A small network was trained on invented records. Each row is its activation on one of them, seen along a few directions.
Each row is followed by the record's values for the fields M, F, Y, W, P, J.
A field that a record lacks is written none.
The largest differences between rows may come from other fields.
(in the rows, 500 means zero)
Random noise pushes rows far along 3 fixed directions. That doesn't count. These rows show it; they differ only by the noise:
637	551	461	493	559	342	446	547	660	589	714	394	638	464	516	769	695	435	722	237	569	692	607	603	493
464	859	761	441	512	512	681	346	247	659	533	504	514	315	488	621	213	954	577	539	570	673	776	433	254
708	392	456	513	532	382	494	398	551	510	723	437	509	398	487	764	754	290	428	473	586	682	375	439	509
571	618	547	456	511	415	548	461	507	598	620	447	558	406	498	712	522	549	625	391	581	677	632	512	405
450	685	589	363	408	492	660	435	411	623	453	504	476	376	479	650	309	591	610	506	610	650	720	456	301

511	634	626	684	679	504	503	431	370	532	613	483	428	377	530	424	429	907	464	572	396	418	612	510	432
M: m1 / F: f2 / Y: y1 / W: w4 / P: p3 / J: j1
540	649	537	668	686	409	418	557	500	558	656	416	518	470	575	535	519	786	708	360	416	452	736	656	506
M: m2 / F: none / Y: y2 / W: w4 / P: p4 / J: j3
357	561	460	411	425	550	521	621	576	530	328	531	518	562	506	386	319	484	665	438	493	394	648	571	475
M: m3 / F: none / Y: y1 / W: w4 / P: p4 / J: j2
570	468	591	461	458	517	483	384	448	471	588	511	637	534	433	553	598	465	288	533	541	652	228	386	578
M: m2 / F: none / Y: y1 / W: w1 / P: p1 / J: j3
444	733	682	576	528	543	555	418	206	533	488	529	433	518	556	492	323	891	461	623	476	491	712	455	380
M: m1 / F: f1 / Y: y1 / W: w5 / P: p3 / J: j1
389	459	430	420	352	558	450	606	517	441	323	558	534	731	500	440	474	348	508	494	515	436	518	521	579
M: m1 / F: f1 / Y: y1 / W: w5 / P: p4 / J: j2
536	379	497	541	503	527	545	414	411	425	488	545	351	470	503	457	553	401	327	701	494	447	372	417	512
M: m2 / F: none / Y: y1 / W: w4 / P: p3 / J: j3
572	530	479	662	680	423	332	616	635	505	650	434	610	564	598	476	649	600	642	312	410	426	534	641	578
M: m3 / F: none / Y: y1 / W: w4 / P: p4 / J: j1
673	331	292	604	542	335	311	640	702	447	679	414	547	681	607	707	897	164	624	297	517	512	507	625	637
M: m2 / F: none / Y: y1 / W: w5 / P: p3 / J: j1
657	459	525	626	675	406	466	420	537	530	775	408	516	313	449	611	683	566	443	442	471	606	385	512	534
M: m1 / F: f2 / Y: y2 / W: w6 / P: p4 / J: j1
379	545	475	222	248	550	528	631	614	522	298	557	695	709	465	523	413	290	630	339	616	642	497	522	517
M: m3 / F: none / Y: y1 / W: w1 / P: p4 / J: j3
551	599	615	548	607	497	366	552	541	495	661	473	780	589	468	477	618	720	523	296	457	582	414	551	604
M: m1 / F: f1 / Y: y1 / W: w5 / P: p4 / J: j3
459	558	463	587	538	483	478	552	468	525	482	479	414	528	572	487	454	591	615	496	450	416	706	587	488
M: m2 / F: none / Y: y1 / W: w4 / P: p4 / J: j3
462	456	517	497	404	585	650	354	245	464	354	577	226	433	525	475	333	446	284	845	528	435	510	349	412
M: m3 / F: none / Y: y2 / W: w4 / P: p4 / J: j3
437	571	595	485	537	554	490	492	550	532	520	497	646	435	410	389	445	675	483	433	453	521	421	498	502
M: m1 / F: f1 / Y: y1 / W: w4 / P: p1 / J: j3
509	334	312	504	443	445	484	605	586	454	439	487	344	554	565	561	592	147	555	520	533	389	569	536	515
M: m2 / F: none / Y: y2 / W: w2 / P: p3 / J: j1
726	699	742	719	780	443	513	306	245	566	855	430	569	303	552	636	566	952	438	501	475	639	542	457	456
M: m3 / F: none / Y: y2 / W: w2 / P: p4 / J: j1
408	442	510	415	483	598	546	486	602	485	425	540	532	349	367	312	414	499	396	537	466	438	318	432	477
M: m1 / F: f1 / Y: y1 / W: w3 / P: p4 / J: j3
495	496	402	534	530	451	501	581	603	536	497	470	422	460	571	532	494	444	671	447	489	417	692	580	439
M: m3 / F: none / Y: y1 / W: w4 / P: p3 / J: j1
446	276	346	374	259	543	633	428	449	437	272	582	217	515	489	545	447	82	291	793	595	461	417	340	429
M: m2 / F: none / Y: y2 / W: w1 / P: p3 / J: j1
539	399	302	479	477	365	427	679	759	520	523	435	504	590	564	642	651	204	748	292	533	498	610	655	547
M: m3 / F: none / Y: y2 / W: w6 / P: p3 / J: j1
752	286	288	673	693	295	300	573	799	456	800	358	522	458	573	671	927	247	617	306	464	451	428	633	628
M: m3 / F: none / Y: y2 / W: w3 / P: p3 / J: j1
531	590	654	506	438	559	486	387	227	431	479	572	575	716	552	507	458	631	294	640	522	545	391	386	571
M: m3 / F: none / Y: y1 / W: w1 / P: p1 / J: j2
330	590	436	524	445	532	445	671	504	518	317	506	457	679	592	384	352	545	688	456	432	346	751	643	507
M: m2 / F: none / Y: y1 / W: w4 / P: p1 / J: j3
509	512	538	399	477	469	552	493	570	551	535	480	587	444	411	579	538	480	561	403	556	680	453	506	469
M: m1 / F: f1 / Y: y2 / W: w1 / P: p3 / J: j1
412	373	564	459	395	682	652	308	210	389	272	644	252	430	427	291	261	468	72	954	504	346	290	233	467
M: m1 / F: f1 / Y: y2 / W: w2 / P: p4 / J: j2
582	493	583	534	512	479	543	390	333	459	554	520	454	528	523	561	539	514	375	626	534	577	394	430	539
M: m3 / F: none / Y: y2 / W: w6 / P: p3 / J: j3
425	510	549	326	389	601	600	455	504	495	359	565	552	416	424	402	340	460	443	555	553	512	390	400	442
M: m3 / F: none / Y: y2 / W: w3 / P: p4 / J: j3
588	442	550	507	589	457	528	432	570	520	656	466	555	344	392	551	627	515	449	450	508	640	322	486	518
M: m1 / F: f2 / Y: y2 / W: w6 / P: p3 / J: j1
512	309	407	359	355	519	685	383	500	505	418	530	286	284	409	596	461	121	329	711	613	572	371	341	392
M: m2 / F: none / Y: y2 / W: w6 / P: p4 / J: j1
359	472	390	417	363	516	562	565	539	514	312	520	318	494	503	477	374	365	569	583	518	399	671	513	387
M: m1 / F: f2 / Y: y1 / W: w3 / P: p3 / J: j1
406	442	449	453	345	571	630	424	326	476	299	570	245	507	517	486	333	368	365	769	536	443	556	401	431
M: m2 / F: none / Y: y1 / W: w6 / P: p4 / J: j3
461	355	359	444	351	494	528	515	494	458	370	518	322	577	508	559	518	197	441	623	544	476	506	471	509
M: m1 / F: f1 / Y: y1 / W: w6 / P: p4 / J: j3
337	593	468	470	394	527	517	594	423	519	259	530	402	655	585	441	270	519	645	542	501	368	755	566	460
M: m3 / F: none / Y: y2 / W: w6 / P: p1 / J: j3

Which values does each new row have?
468	558	534	516	500	558	458	549	476	486	455	534	598	638	537	395	451	605	533	453	458	463	503	546	571
M: m3 / F: none / Y: y1 / W: w4 / P: p4 / J: j2
457	439	437	480	375	523	514	501	374	447	387	537	350	619	539	549	497	325	416	648	537	471	562	449	495
M: m1 / F: f1 / Y: y1 / W: w5 / P: p4 / J: j3
451	495	540	473	429	591	500	495	375	439	357	575	532	679	541	386	400	508	415	583	494	440	440	455	569
M: m3 / F: none / Y: y2 / W: w2 / P: p1 / J: j2
714	597	670	716	650	453	461	286	181	470	746	480	495	543	597	638	623	802	291	633	476	619	428	421	565
M: m3 / F: none / Y: y1 / W: w6 / P: p4 / J: j3
494	568	470	602	548	465	386	559	484	492	502	456	500	613	598	488	508	594	612	459	436	403	633	614	554
M: m3 / F: none / Y: y2 / W: w3 / P: p1 / J: j3
496	541	489	334	321	499	625	463	450	557	416	520	478	507	501	680	434	325	543	524	641	677	593	442	397
M: m3 / F: none / Y: y1 / W: w1 / P: p4 / J: j1
451	359	404	439	514	540	451	609	784	485	480	498	614	433	390	347	568	346	523	363	457	454	319	538	565
M: m1 / F: f1 / Y: y1 / W: w4 / P: p4 / J: j3
586	375	409	611	554	452	458	431	477	446	565	470	340	442	533	540	613	410	404	628	472	411	465	484	532
M: m2 / F: none / Y: y2 / W: w3 / P: p4 / J: j3
598	511	478	500	563	429	523	468	573	564	634	428	506	321	496	639	568	462	613	420	540	588	568	532	434
M: m3 / F: none / Y: y2 / W: w3 / P: p4 / J: j1
489	460	475	456	496	503	643	430	519	563	499	484	345	217	440	541	413	408	489	597	540	510	548	438	354
M: m2 / F: none / Y: y2 / W: w4 / P: p4 / J: j1
441	751	737	437	506	556	510	460	387	553	533	520	731	536	434	459	363	883	481	415	498	644	476	474	483
M: m1 / F: f1 / Y: y1 / W: w1 / P: p4 / J: j3
503	676	699	470	538	526	460	466	442	525	599	501	758	556	436	484	483	803	454	383	490	656	390	481	543
M: m1 / F: f1 / Y: y1 / W: w1 / P: p4 / J: j3
575	650	575	686	668	408	371	516	445	534	693	420	583	586	568	574	599	832	609	361	419	542	636	630	570
M: m1 / F: f1 / Y: y1 / W: w6 / P: p4 / J: j3
669	449	492	696	627	410	335	480	428	432	725	443	518	623	573	625	782	525	424	476	456	529	456	530	634
M: m1 / F: f1 / Y: y1 / W: w5 / P: p4 / J: j3
724	448	450	723	675	327	288	536	566	464	823	385	599	644	600	678	884	515	524	321	441	570	431	617	675
M: m2 / F: none / Y: y1 / W: w6 / P: p3 / J: j1
527	449	422	442	510	450	609	486	630	584	538	454	406	231	458	607	479	329	610	478	558	538	593	498	370
M: m3 / F: none / Y: y2 / W: w4 / P: p4 / J: j1
664	406	597	421	425	513	572	296	348	431	571	560	539	523	473	618	648	368	206	651	604	735	172	299	523
M: m3 / F: none / Y: y1 / W: w1 / P: p3 / J: j1
